These are the activations of a small neural network, seen along a few directions. Each row is one input.
In each table, some parts of the input vary, and every possible input appears once, in random order.
A made-up example of a description, with smaller parts first: one of 6 places along a line, together with either a single point or one of 9 places along a line or (one of 2 separate values, together with one of 8 places around a ring).
Shared parts are said once, and a part with two or three values counts as separate values.
(in the rows, 128 means zero)

Other details of the inputs vary at random and push rows far along two fixed directions, the same in every table; ignore that.

Rows:
row 1: [117 116  68 110  97 168 139 101 161  92 157]
row 2: [ 99 123  67 125 117 140 138 101 170 149 158]
row 3: [152  70 135 138 149 196 102  95  98 113 144]
row 4: [129  95 133 165 166 174 118  92 106 156 140]
row 5: [172 155 223 142 156  74 113 176  61 136  90]
row 6: [ 95 126  71 126 115 145 138 102 169 149 161]
row 7: [ 88 229 111  60  43  22 161 201 189 114 105]
row 8: [ 96 123  79 126 112 149 147 101 174 144 161]
row 9: [ 90 125  77 126 114 150 147 101 171 143 156]
row 10: [131  92 134 164 167 176 117  93 110 154 135]
row 11: [175 150 220 141 160  70 118 177  61 133  85]
row 12: [102 121  70 124 117 139 141 100 173 147 162]
row 13: [184 127 221 122 144 111  93 174  45  96  81]
row 14: [ 92 122  78 125 115 152 147 102 176 141 151]
row 15: [153  83 126 151 154 195 113  91  91 102 138]
row 16: [193 137 215 136 147 111  98 167  40  89  81]
row 17: [111 119  63 109  99 169 133 100 157  94 149]
row 18: [135  85 128 165 171 165 119  93 112 146 138]
row 19: [167 148 220 145 158  79 109 176  65 126  72]
row 20: [176 145 222 144 159  71 115 177  66 125  81]
row 21: [ 92 219 109  62  45  21 156 201 195 106  99]
row 22: [134  85 132 167 168 171 119  94 114 145 136]
row 23: [ 92 125  72 126 119 146 146 102 169 144 159]
row 24: [ 96 209 104  30  30  45 150 205 181  68  98]
row 25: [109 104  76  97  96 170 133 107 164  99 157]
row 26: [ 99 115  77 127 114 146 143 102 180 135 154]
row 27: [135  91 134 164 164 176 115  94 111 157 139]
row 28: [119 117  67 109  95 167 133 100 161  95 158]
row 29: [134  87 125 165 171 165 114  92 111 149 136]
row 30: [137  92 132 164 168 168 123  94 107 154 150]
row 31: [137  92 137 164 162 172 118  91 109 157 148]
row 32: [169 153 215 141 162  71 113 176  58 135  78]
row 33: [ 92 225 117  57  45  22 169 204 196 107 103]
row 34: [101 117  76 127 112 145 138 101 180 138 155]
row 35: [181 126 224 122 148 112 101 175  44  90  79]
row 36: [131  95 128 164 170 169 117  93 104 156 143]
row 37: [170 152 218 141 162  71 118 177  59 132  80]
row 38: [ 98 218 110  61  49  13 158 200 195 106 105]
row 39: [ 99 118  69 127 116 141 135 101 175 142 153]
row 40: [139  89 138 163 164 174 117  92 114 155 144]
Each input here is: one of 5 places around a ring, together with either one of 2 separate values or one of 6 places around a ring.
Q: The inputs of row 12 and row 11 match in every part but the place on the ring of 5. If row 31 is changed in the same way as row 12 into row 11, which row does it become?
A: row 8
Q: The inputs of row 13 and row 35 match in every part but the place on the ring of 5. If row 7 is changed in the same way as row 13 into row 35, which row does it become?
A: row 9
Q: Which other rows does row 1 become when the choice among 2 separate values takes its other values? List them by row number.
A: row 25
Q: Which other rows does row 24 become when the choice among 2 separate values takes its other values? List them by row number.
A: row 17
Q: A walk changes only the place on the ring of 5. It starts at row 6 and steps to row 5. List the rest of the walk in order.
A: row 30, row 23, row 36
Q: Which other rows does row 36 become when the place on the ring of 6 takes its other values? List them by row number.
A: row 4, row 10, row 19, row 29, row 32

Rows:
row 41: [199 119 217 177 188  98 102 150  41 131  90]
row 42: [147 181 151  56  64  68 127 196 120  52  93]
row 43: [163 137 187 146 161  93 110 158  76 124  82]
row 44: [142  77 134 170 174 191 112  75  98 168 159]
row 45: [134  80 117 112 117 188 107 110 121  88 137]
row 46: [106  99  95 135 132 171 128  88 154 163 164]
row 47: [149  47 138 139 151 224  96  88 102 101 137]
row 48: [143  64 122 180 183 177 106  76 112 154 144]
row 49: [ 76 154  42  99  86 133 159 109 189 123 156]
row 50: [ 63 141  57  97  86 139 158 115 205 130 143]
row 51: [132 213 164  90  86  47 144 200 116 112  95]
row 52: [189 138 227 169 182 114 112 152  23 120  86]
row 53: [115 202 142  88  85  62 143 182 135 118 107]
row 54: [176 101 219 168 192 120 101 140  55 158 107]
row 55: [107 130  41  70  58 157 142 116 184  69 161]
row 56: [147  82 133 176 171 192 118  74  99 160 163]
row 57: [141 143 199 135 143 111 114 163  80 138  96]
row 58: [ 97 147  65 106  94 109 156 122 190 140 164]
row 59: [150 190 146  59  56  66 136 196 127  44  97]
row 60: [134 100 104 156 153 143 122  94 133 141 144]
row 61: [ 77 130  48 108  89 114 147 114 215 132 150]
row 62: [154 119 191 150 159  96 111 152 102 136  89]
row 63: [ 79 151  63  99  91 128 152 120 182 126 143]
row 64: [ 94 177 135  89  85  88 144 171 164 129 109]
row 65: [111 117  84 145 130 180 136  84 141 140 168]
row 66: [124 206 139  91  86  53 153 187 128 102  96]
row 67: [155  75 117 188 181 177 115  71 106 142 153]
row 68: [143 201 149 101  99  34 142 195 122  99  82]
row 69: [148  77 128 180 181 180 120  76 105 158 166]
row 70: [100  93 100 137 131 174 129  91 157 164 160]
row 71: [126  80  84 106 111 198 113  93 140  89 155]
row 72: [169 144 210 141 160  75 116 167  71 141 100]
row 73: [ 73 134  48 104  92 127 150 115 215 127 138]
row 74: [112 171 151  95  98  51 142 183 155 134 109]
row 75: [152 131 183 145 156  97 112 158  87 125  83]
row 76: [188 118 208 173 193 113 100 142  38 128  85]
row 77: [ 69 136  69  94  80 133 153 116 216 152 155]
row 78: [132  59 144 171 184 184 113  84 121 173 148]
row 79: [114 193 154  90  90  67 137 185 132 123 101]
row 80: [ 94 100  87 140 136 179 134  90 147 142 148]
row 81: [138 112  97 159 151 154 129  94 125 125 140]
row 82: [116 106  87 141 130 171 135  86 147 157 171]
Q: What is each input in this table made of?
A: one of 6 places along a line, together with either a single point or one of 6 places around a ring
Q: The inputs of row 80 and row 50 match in every part but the place on the line of 6. If row 61 is changed in the same way as row 80 into row 50, which row does it become?
A: row 62
Q: Which other rows agree with row 46 in the place on the line of 6? List them by row number.
A: row 43, row 48, row 54, row 63, row 71, row 79
Q: Which other rows agree with row 51 in the place on the line of 6? List them by row number.
A: row 41, row 55, row 58, row 66, row 68, row 82
Q: A walk changes only the place on the ring of 6. It starts at row 56 and steps to row 65. List the rest of the walk in order.
A: row 52, row 81, row 67, row 69

Rows:
row 83: [133  80 110 132 130 198 108  89 115 125 163]
row 84: [119  75 122 132 140 188 113 103 120 117 145]
row 85: [121 122 108 149 150 161 127 100 115 153 145]
row 86: [173 137 196 143 152  94 120 157  87 137 110]
row 87: [157 121 148 158 159 101 109 125 104 129 118]
row 88: [154 122 202 118 144 121 106 169  77 102  92]
row 89: [111 188 106  89  91  62 141 172 151 133 116]
row 90: [163 142 174 164 148 102 129 147  96 121 107]
row 91: [132  89 149 127 140 164 114 121 102 113 126]
row 92: [105 187 113  82  80  60 137 173 152 139 120]
row 93: [143 116 133 139 150 125 116 115 121 146 140]
row 94: [128  96  93 161 151 176 148  80 141 140 162]
row 95: [114 194 106  89  94  42 152 178 147 118 104]
row 96: [146  92 104 136 142 172 128  92 109 105 140]
row 97: [108 204 110  92  92  51 159 174 144 113 103]
row 98: [150 106 148 124 134 164 105 122  97 118 137]
row 99: [174 134 189 124 136 119 107 161  68 101 102]
row 100: [132  96 109 161 149 185 136  85 135 152 166]
row 101: [ 81 145  81 101  97 107 137 139 185 151 121]
row 102: [136  89  80 151 143 189 114  80 133 105 150]
row 103: [125 100 142 140 150 132 111 116 139 156 120]
row 104: [163 142 207 142 139 106 124 157  81 141 114]
row 105: [162 128 146 138 132 120 115 134  92  90 106]
row 106: [135 134 129 165 148 137 131 109 115 126 128]
row 107: [119 103  81 175 161 175 123  75 123 144 150]
row 108: [ 87 172 121 102  89 100 151 148 179 132 110]
row 109: [165 136 191 111 120 112 108 160  71 106 106]
row 110: [163 120 158 125 134 141 113 135  83 106 119]
row 111: [136  92  95 131 137 197 116  91 128 117 158]
row 112: [137 113 174 137 147 110 126 147 119 142 121]
row 113: [121  70 117 138 140 199 112  86 131 127 133]
row 114: [ 73 118  52 106  87 139 153 104 233 150 158]
row 115: [137 112 141 134 142 125 111 115 118 153 144]
row 116: [141 104 172 128 135 148 106 138 103 115  99]
row 117: [ 72 146  47 104  88 145 147 100 185 151 170]
row 118: [112 118 150 144 148 149 133 118 119 142 131]
row 119: [128 137 181 138 156 110 120 155  83 143 100]
row 120: [159 126 156 144 151 102 136 136 109 129 120]
row 121: [ 83 170 109 100  94  95 143 153 170 141 106]
row 122: [105 168 143  85  97  46 135 181 161 126 109]
row 123: [163 130 167 141 161  86 120 141  91 129 108]
row 124: [ 61 120  39 104 102 141 145 108 198 153 162]
row 125: [167 133 165 123 135 112 122 151  79  90 100]
row 126: [134  95 150 131 143 171 106 120 118 120 111]
row 127: [ 87 147 101 108  86 117 156 137 199 139 130]
row 128: [ 92 137  68  99  80 121 150 115 202 144 173]
row 129: [171 141 173 137 133 101 109 158  78  85  91]
row 130: [145 147 157 147 151 116 141 130  96 124 114]
row 131: [140  93 104 171 155 152 126  89 139 137 152]
row 132: [ 81 167  57 102  82 131 163 112 197 131 161]
row 133: [137  88  85 136 145 189 126  83 127 107 151]
row 134: [112 187  96 107  94  51 140 168 153 118 108]
row 135: [106 204 141  86  73  64 152 173 151 123 118]
row 136: [110  77 117 159 153 190 136  88 144 155 162]
Q: The inputs of row 86 and row 128 match in every part but one. If row 100 is changed in the same way as row 86 into row 128, which row does it become?
A: row 104
Q: The inputs of row 97 and row 85 match in every part but one. If row 130 is changed in the same way as row 97 into row 85, which row does it become?
A: row 132
Q: What is each input in this table made of?
A: one of 6 places along a line, together with either one of 3 separate values or one of 6 places around a ring
Q: Which other rows does row 92 become when the place on the line of 6 takes its other values? List them by row number.
A: row 89, row 95, row 101, row 124, row 134
Q: Which other rows does row 111 become when the choice among 3 separate values takes its other values? List them by row number.
A: row 99, row 110
Q: Which other rows does row 125 become when the choice among 3 separate values takes its other values? List them by row number.
A: row 96, row 133
Q: Which other rows agree with row 105 in the place on the line of 6? List them by row number.
A: row 87, row 90, row 102, row 106, row 107, row 129, row 131, row 134
Q: A walk changes only the place on the ring of 6. It starts at row 101 and steps to row 121. List the rest of the walk in order.
A: row 108, row 127, row 114, row 103
